Each row below is a small network's average activation on inputs in which a field has the value named, seen along a few directions.
Related values have similar rows: they may be neighbours, one step apart, or belong to one group.
Strong random noise was added to every row along 6 fixed directions; ignore it. To show where, here is one row again and again, with new noise each time:
[ 188   -5  228  317   71 -612  184 -352   50   67  -61  410   56  275
 -411 -462   72 -115 -141]
[  10 -136  105 -113  274  411 -514  229  160  348   93   94 -138  -81
 -451  229  240  297  278]
[ -77   15  191  237   99  -39 -136  -76  341  -75  -35  124   54   79
 -391 -469  -53  154  198]
[   8 -301   -1 -180  159 -417   86 -281 -512  554 -140  278   38   76
 -192  162  430 -188  100]
[-146  387  359  469 -192 -686  391   81  -51 -347  -65  137  513 -137
  -88 -310  116 -367 -204]
[ 107   23 -210  379  190  170  463   96  291   -2  280 -176  -14  451
   43  258   73   66 -482]
[  64  179  100 -206   18 -129   24  121 -408  151   22   93   22 -230
 -127  428  220    1  104]
[-110  -95   53   30  144   72 -123  -61  119  114  -38   46    2   46
 -274 -172   63  153  254]


Values of U:
u1: [  46   12 -401 -357  -73   80  276 -309 -410 -138  -76 -453 -308   45
  202   61 -266  355  457]
u9: [ 353  169  152  491   94 -308   26 -191  308  -94  269  302  -94  317
 -279 -252  -35  227 -379]
u14: [ 375   43 -328  412   74  -49  249 -237  420 -320  214 -159 -266  499
  144   62 -320  274 -732]
u19: [ 457  -22  216 -125  -55 -173 -177 -245  161  -46  -27  430 -210  215
 -198 -179 -132  -70 -249]
u6: [  65 -254  107 -121  160   20 -194 -223   82  441 -156  189    1  138
  -53  -23   50 -101 -104]
u24: [  31  -98  288   75 -265 -690  178 -311 -450   46 -364  118  158 -154
 -162 -123  235 -462  -20]
u2: [ 119 -169  -94 -111  164  -95  130 -561   12  193 -125   66 -211  284
 -218 -223  -95  -76  -27]
u23: [ -58  -58   56   62  -21  -69   -6  212   75  -64  121   69  237 -104
  318   90   81 -292 -297]
u15: [ -69   24   67   58   50  -57  193  337 -214  282  185  139  297    1
  118  393  464 -335 -231]
u7: [-311  187 -155   86 -193 -238  292 -144 -411  -37  -50 -163  353 -182
  485  277  -21 -102 -213]
u8: [-187 -179 -211   46  -93  436  263   -5  333  -43 -125 -157  -18  401
  225 -377 -105 -159  -80]
u3: [ -67 -381 -361  119  222   42   80 -395  -13  448 -172  -46   89  311
   53   85   15 -161 -282]
u10: [ 219  171  133  -75 -267 -300  128  127 -387 -219  -25  141 -138 -314
  -16 -113   20 -105  122]
u17: [-424  -85  133  483  118  131  -57   43  693 -329   88  -76  369  118
  147 -675 -331  -31 -113]
u4: [-570 -566 -220    6   89 -172  178 -187   19  120 -187  -43  306  156
  384 -664  176 -270  243]
u11: [ 194  689   73   62  -75  334  291  256  294 -435  122 -108 -224   16
  110  124 -452  130 -195]
u13: [ 193  -16  -40  206    6  129  -67  329  132  164  216  -90   -5   -4
  -28  826  251 -142 -770]
u18: [-241   52 -130    6 -101 -491  577 -122 -435   74   51   34  360   33
  460    3   86 -371 -111]
u25: [ 676   61 -262  -24   38 -291  426 -262 -330   78  329   -4 -411  353
  168  472  -31  215 -607]
u5: [ -15  -43  -57 -339 -103   -2 -265  233 -239  -27   82  -68 -155 -301
  160  157   92   97  323]
u20: [-373 -259 -341 -442 -160  518   -9  116 -346  -25 -324 -630  -58 -149
  392  201   32 -135  583]
u21: [ -63 -393 -377  -65   80  468 -242  225  181   83   57 -314 -179  -21
  393  295  -53  117  -13]
u16: [-851  -92  305 -121 -255   69 -444  407   12 -165 -309   25  549 -547
   33 -707  189 -340  813]
u22: [ 139  367 -128  191   24  444  235  278  321 -310  278 -282 -106  201
  -38  338 -258  405 -167]
u12: [  44 -317  -48  179   -8  -63   19  265   14  207  -23  -74  232   -2
  259  395  434 -510 -476]
U is arranged as a network in which each value has 4 neighbours.
- Name the neighbours of u23, in listed order. => u19, u17, u4, u21
- Name the neighbours of u22, in listed order. => u1, u9, u2, u15
- Name the neighbours of u20, in listed order. => u24, u8, u10, u12
A value of U combines one of 5 hidden first parts with one of 5 second parts; all combinations occur once.
- Changing only the second part turns u12 into u13. u5 has the same second part as u12; what does that change turn u5 into? => u25
- Changing only the second part turns u23 into u17. u19 has the same second part as u23; what does that change turn u19 into? => u6
- Changing only the second part turns u24 into u8. u1 has the same second part as u24; what does that change turn u1 into? => u16
- Changing only the second part turns u10 into u22. u21 has the same second part as u10; what does that change turn u21 into? => u7

Values of K:
k3: [ 142  318  193  224 -274 -347  373  274 -148 -256   35  135  127  -56
  227   95   67 -401 -465]
k15: [ -11   73   93  152  141  509 -489  319  392   16  143 -203 -116 -151
 -311  330  -27  341  -20]
k4: [  61    1  -77  -36   31 -193    4 -201 -226   77  -29   22  -15  -35
 -102   14  -76  136  140]
k5: [ 371  195  -58 -198   -3  197   98   -6  126 -173  122  107 -357  174
   -8 -124 -349  195   78]
k7: [ 290  115  187   28   74 -167 -175   40  -58  181   73  410  -70   39
 -533   29   46  180  163]
k14: [   9   44 -271   39    3  108  392  -14 -213  -40  152 -222  -87  196
  276  239   20   66 -111]
k13: [ 214  -40    1  -55  -65 -200  102    6 -219  -16  155   49 -147   43
   71  113  196  -19 -166]
k8: [  -6  129  275 -181  -70 -408  -75  161 -277   96   27  200  309 -343
  187  288  205 -308 -168]
k6: [-128 -149  198 -102 -150 -330 -315   78 -234  103 -273  143  307 -424
   16  153  236 -347 -166]
k11: [-435  -23   -6  163  -38  547 -174  409  412  -65  -52 -382  246 -178
  209   -5  171 -298   33]
k10: [ -54 -568  -17 -149  142 -134 -394 -404  -44  407 -204  222  -97   67
 -116 -367  121  -63  299]
k1: [   1  -49  180  286   74  -84  157  145  -15  234  -66   66  300  106
 -271  320  372 -247 -274]
k12: [-567   -8  147  424  192  438 -476  245  742  -73   51 -193  366 -145
 -205 -453  -50  216  161]
k2: [  83 -227 -133 -440  -15  -88 -164 -146 -324   84 -135   58 -252 -137
  117   -7  -31   56  251]
k9: [-303  216  165  232   13  229  -61  324  366 -225   71  -56  221  -16
 -172 -253   90   34  183]
K is arranged as a tree with 6 forks.
- Name the neighbours of k4, in listed order. => k15, k14, k12
- Name the neighbours of k11, in listed order. => k3
- Name the neighbours of k10, in listed order. => k8, k6, k2
- Name the neighbours of k1, in listed order. => k7

Values of C:
c25: [-235  114  204   76 -133 -224  123   49   46  -93 -136   91  260  -15
   87 -419  212 -372  217]
c12: [-242  -91  -69   77  182  -21   45 -131   58  281  -88  108  300  228
   67 -117   33   31 -107]
c19: [  48  572  235 -132 -459 -125   58  396 -232 -597 -138 -181   76 -484
  152  190 -156 -188  -16]
c21: [  48   86  183 -100  -49 -292  114  120 -429  182   73  251  114 -116
  175  228  250 -446 -227]
c8: [-221 -655 -354  248  371  449   73 -413  503  369 -224 -147  -36  562
  136 -195  -19  -79 -137]
c6: [ 348  242 -209  -71 -141 -146  349  -36   -2 -334  199  -51 -314   20
  404  -66 -518   95 -195]
c5: [ 297  408  253  328  -48 -234 -186   63  102 -425  117  -50  -42 -180
 -264    8 -235  129 -256]
c17: [-144  172  362 -342 -164 -475 -130  -35 -438   15 -256  340  417 -535
   63  124  176 -416   -2]
c22: [ -54  161 -472 -311 -111  503  265  249 -112 -424   94 -553 -237  -53
  536  270 -279  104   87]
c16: [ 381  492 -141  191 -207   89  641   38  -13 -369  109 -140 -281  226
  240  324 -407 -129 -514]
c2: [ 231  123   -6   50 -204 -397  187  -70 -327 -226 -172  -33  -31 -101
  -92   24  117  -87 -166]
c3: [ -25 -402  202  133  190 -338  177  -76   93  364  -59  231  -14  348
 -350 -248  426   21   49]
c1: [-173  -32 -402 -173  210  461  -24   66 -156  160  249 -320  -10   41
  211  534   29  369   72]
c15: [-225   25  162 -460   24  476 -136  352 -269   73 -107 -115   36 -354
   -8  143   24   58  675]
c13: [  45 -402 -215  199  182  323 -208 -258  591   10  163  -52 -231  419
   40 -291 -252  526   51]
c4: [-249  140 -105 -179  -98  138  159   53 -401  102  -46 -234  207 -269
  143  522   61 -212    2]
c23: [ -39   -7 -161  -76   25 -468  249 -255 -232   55   69  247  -43  213
   57 -254  -64  115  124]
c9: [-267 -257  105   -2  -35   13 -301 -168  178  -12 -117  -65   41  -84
  163 -368 -125   49  139]
c24: [ 128   55    8   -9  -84   20  361 -145  -10   66 -110  -17  -15  209
 -142   84  -64  -89 -104]
c10: [ -83   51 -131  -83 -133  236  -59  314 -101 -245  281 -230   67 -310
  376  252   79  166  141]
c14: [ 355  184 -165  -59  173  210  -63 -236  -18  168  204 -187 -362  112
 -281  358 -156  538  -83]
c11: [ 190 -241 -378 -121  131  315   70 -147  -38   50  223 -117 -495  278
   39   19   14  302   77]
c7: [ 132  173  -43  254  -90 -227  348 -129  128 -145  -89   40  -83  178
 -165 -133 -135   80   28]
c20: [  -8 -179   20 -202   32  141 -409  433 -196  344   -2 -157  137 -455
  107  913  420 -344 -243]
c18: [ 167  297   74 -211   51  207 -160  245   23    6  247  228   -5  -62
 -168  221  -37  137  -33]
A value of C combines one of 5 hidden first parts with one of 5 second parts; all combinations occur once.
- Changing only the second part turns c18 into c10. c12 has the same second part as c18; what does that change turn c12 into? => c13
- Changing only the second part turns c2 into c24. c11 has the same second part as c2; what does that change turn c11 into? => c15
- Changing only the second part turns c3 into c22. c7 has the same second part as c3; what does that change turn c7 into? => c19
- Changing only the second part turns c9 into c1. c20 has the same second part as c9; what does that change turn c20 into? => c14
